[ 59 -77  -4 -31 100   3  14  98 -23  11  37 -41  90 -22  31  22  16 -44
  29 -46  94 107  94  41  27  29   2   9  29 -93 102   4  20  21  29  71] -> z_196
[ 12 -84  10  17 -46  51  54 -29 -96   5  -2 -14  14  58  52  55  61   6
  -8 -17 -91  13 -19  69  17  12  48  34  84 -83  25  14  50  24  61  80] -> z_480
[103 -93 -65 -53  87  -3   3  85   6 -39  66 -91 104  -9 -24 -15  69 -80
   6 -76 -43  63  73   3 -56  81 -32 -58  37 -45  77 -61 -24 -33   6  55] -> z_428
[ 67  81  89  93  71  44  46 -19  61  75  28  92  18  31  78  98  28  84
  82  96  84 -75  89  80  80  17  44 101  59  81 -39 106  67  87  93  75] -> z_746
[ 15  25  67  76  35  72  27  15 -55  52 -28  28  37  34  74  89 -19  61
  82  28  40  38  42 -19  65  52  79  82  46 -19  33  77  79  63  82  40] -> z_390
[ 46  75  27  20 102  -2 -10  94  94  31  -6  47 107 -24   2  10 -77  44
  58  31  93  87  86 -50 -44  81 -34 -75 -37 -25  89 -64 -38 -95 -55 -48] -> z_430
[ -18  -98    4   18  -90   22   63  -98 -101   -1  -35  -36  -77   76
   35   34   63   10  -42  -21  -67  -63  -87   50  -18   95   75   40
   74  -78  -66   19   55   -4   31   64] -> z_183
[ 46  75  27  20 102  53 -10  94  94  31  -6  47 107 -24   2  10 -77  44
  58  31  93  91  98 -36  38  27 -30  23 -56  65 101  23 -34  40 -17 -80] -> z_339
[ -41  -60  -47   22  -94   40   55  -98  -89   14  -29  -30  -88   51
   22    8   68  -52 -102    0 -100  -80  -89   27  -22  -64   46   -5
   44  -22  -93  -18   54    0   11   63] -> z_350
count z_196: [93]  0
count z_390: [52]  2

[ 23   0  19 -57  -1   4   4  25  27   5 -53   4   1] -> z_183
[ 35 -57 -36 -19  34  54 -56  25  23 -76  -8  39 -15] -> z_581
[ 36 -38 -12 -44  10  18 -35  29  30  19 -68  11 -16] -> z_746
[-20 -13 -42  76  -9 -16 -20 -16 -46 -16  68 -13  -5] -> z_428
[ 20 111 -23  20  -2  19  20  -2 -22  95  85  28  20] -> z_350
[  57  -90  -50   39   40   68  -88   37   39 -112  -34   47  -21] -> z_480
[30 38 17 30 22  9 41  0 -8 33 30 14 12] -> z_430
count z_350: [21]  0
count z_430: [29]  0
count z_350: [-22]  1
count z_428: [-21]  0

[ 18  86 108  58  22  48 -32 -45  45  66  86  92 106 -32 -32 108 -73  56
  65  72  72 103 116  87 116  18  86 -32]  z_390
[ -30   32    7    1  -64   99  -91   29  115  106   54   21   99  -25
  -31   51   15  118  -64   -5    1   39   62  -65   -9  107   63 -102]  z_430
[100 103  88 103 117 100 106 100 -91 116  66 112 116 118 -53  92  61 -53
 116  98  97  82  94  88 -53  50  72 103]  z_428
[  20   63   97   53   -3  -33  -35  -64  -67   16   73  115   62   31
   60   90 -115  -55   45   52   68   77   88   63   86  -46   77  -30]  z_350
[-117  -98 -103 -109 -118 -112 -121 -110   95  -50  -89 -120   10 -117
 -110 -113 -103   69 -116 -123 -110 -102 -111 -121 -110   -8  -85 -120]  z_254
count z_428: [116]  3
count z_390: [-32]  4
count z_428: [-53]  3
count z_428: [88]  2
count z_430: [7]  1
count z_430: [99]  2
count z_428: [118]  1

[ 14  17 -24  16  40  -3  -3  13  -8  92 -11 -40  -8  15 -26  49 -17  -9
  68   5]  z_390
[  44   36   14    5   11   -6   -3    7  -13 -115   13    9  -16   -2
  -27   12   53    0  -27  -11]  z_428
[-31   6  -1  38   6  55  43  21  -6  -6 -16  88  22   0  12 -16  -5 -10
   0  12]  z_581
[-53 -68   0   3 -48  38  26  -1   8  17  -5  60  26  -7  39 -49 -31   0
 -20   7]  z_183
count z_581: [12]  2
count z_390: [-8]  2

[-38  61  -1  15 -11 -14 -11  -1 -12 -63  15 -72 -11  -1]  z_183
[ -2 -25 -10  -2   8   6 -25   0  33  36  -7  16   6   7]  z_613
[-38  -1  27  -1 -11  -1  27  -1 -71  -1  15 -71   8 -14]  z_428
count z_183: [-11]  3
count z_428: [-71]  2
count z_428: [0]  0
count z_183: [15]  2

